[-7, 37, 1, -8] 37

[[12, -20, 0, -12, -32],
 [7, 0, -2, 0, 0],
 [-3, -11, 6, -2, -12]] -20

[9, -29, -9, -17, -3] -29

[-10, -33, 9, -4, -7] -33

[-32, 23, 18, -35] 23

[[-23, 6, -15, -8, -28, 7],
 [-8, -37, -21, -18, 9, -18],
 [15, 32, -4, -8, 15, 10]] 6

[7, -4, 2, -36, 12] -4

[-4, -17, -6, -37, 15, 8, 11] -17
---
[[-34 -10  19   5]
 [ 24   8 -27   1]
 [-31  -1  -4 -29]] Out: -1

[[ -4  28 -35   8   0  16 -31]
 [ -4  28 -35   7  -5  15 -31]
 [ -4  26 -34  12  -2  16 -26]] Out: -2

[[  7  14 -26 -28  -4   4   4]
 [-14  -9 -11 -21  -2  -1   4]
 [-15 -15 -19 -24  -2   3   1]] Out: -2

[[ 12  17 -31  29]
 [ 20   5 -27  22]
 [ -1  -7  12  -2]] Out: -7

[[  1   6 -32   0 -15  -1  -5]
 [  4  16  16   5   8   5  -1]
 [  2 -14 -25 -34 -18  -8  -5]] Out: -18

[[-19   9 -33  -8  17   2   8]
 [ 26  11   6  -2  13 -14   8]
 [-23  -4 -27 -23  20   3  15]] Out: 20

[[ -1 -24  26   9  -1 -21   8]
 [  2 -20  27  16   6 -19  -4]
 [ -5 -20  31  15   5 -18 -10]] Out: 5

[[-21  -6   0 -26 -24]
 [-19  -6   9 -27 -21]
 [ 21   6   1  26  23]] Out: 1

[[ -5 -25 -11 -29  -8  -9   8]
 [ -8 -32 -11 -30 -13  -8  14]
 [ -4 -20  -9 -25  -7  -7   7]] Out: -7
---
[ 88 196  65  69 254 138  14] --> 69, 254

[8238 3797 5918 7004 5424 7317 2206] --> 7004, 8238

[3 7 2 5 1] --> 2, 7

[-20 -12 -27  34  16  15 -20] --> 34, 34

[549 861 183  38 120] --> 183, 861

[3155 3041 7829 1045 8701] --> 7829, 8701

[7 3 5 3 2] --> 5, 7

[[334 568 584 449 534]
 [125 728 762 401 634]
 [470 427 623 449 572]] --> 762, 762
---
Input: [-933, 663, 325, -648, -407]
Output: 325

Input:
[[131, 133, 136, 138, 133, 136, 150],
 [167, 50, 81, 82, 205, 138, 185]]
Output: 81

Input:
[[7848, 7031, 6891, 4222],
 [4964, 5070, 6621, 4524],
 [9083, 4505, 6418, 2567]]
Output: 6418

Input:
[[8269, 7011, 6907, 3591, 5271],
 [4928, 5032, 3599, 6856, 7809],
 [7991, 6323, 6585, 2986, 6813]]
Output: 6585

Input: [106, 101, 114, 198, 150, 156, 17]
Output: 114

Input: [48, 43, 27, -38]
Output: 27

Input: [4, 3, 1, 3, 8]
Output: 1

Input: [47, 19, 77, 87, 15]
Output: 77

Input: [17, 40, 97, 52]
Output: 97
---
-20,-11,0,-3
27,14,-11,3
→ -11

-16,-12,5,5,9,-31,28
-15,-30,-27,-35,-17,-10,13
→ -10

0,-12,-12,8,-26,17
-28,28,25,20,22,-21
→ 22

-36,9,9,-31,-9,7,-9
6,-8,15,6,-22,13,2
→ 13

-8,10,4,15,-5,22,6
-16,11,1,14,-3,28,3
→ 28

-10,13,9,3,-28,6
-24,9,2,-10,-21,-10
→ -21

36,25,3,-11,22,1
-22,-13,15,15,-3,-21
→ -3

18,4,-12,-7,-2,10
3,37,10,0,8,6
→ 8

-30,3,28,-27,6,-12
21,-11,5,-10,10,19
→ 10
---
Q: [136 566 491 836 586 624]
A: 624

Q: [170 201  72  50 129 145  97]
A: 170

Q:
[[155  86 100   1 147  39 159]
 [144  29 151   5 218 209 147]]
A: 209

Q:
[[8330 8158 3281 3478]
 [3052 8064 3720 8495]
 [3413 3478 8810 5768]]
A: 8495

Q: [7 5 5 2 6 5]
A: 6

Q:
[[1982 1494 3874 1357 8318 5419]
 [1708 5150 7096 2975 5176 5218]]
A: 7096

Q: [993 618 927 229]
A: 927

Q: [1256 9090 6862 7577 4483 8069 4008]
A: 8069
---
[[ 86 211   9 178]
 [187 123 200 157]]	211

[[ 696 -515 -313  857  -87  152  852]
 [ 539  -25  243 -252  645  212 -413]]	-87

[[3 4 1 8]
 [7 4 6 5]]	4

[[ 38 -13 -28 -15 -20  37 -16]
 [-32 -33  40 -38 -13  29 -19]]	-20

[[5 4 3 4 7 7 4]
 [5 7 4 2 4 4 5]]	7

[[3461 8176 4794 6340 1140 2109 1459]
 [7066 3064 2960 4453 1210 3589 3995]]	1140

[[34 48 88 33 87 11  1]
 [29 13 67 18 49  5 15]]	87
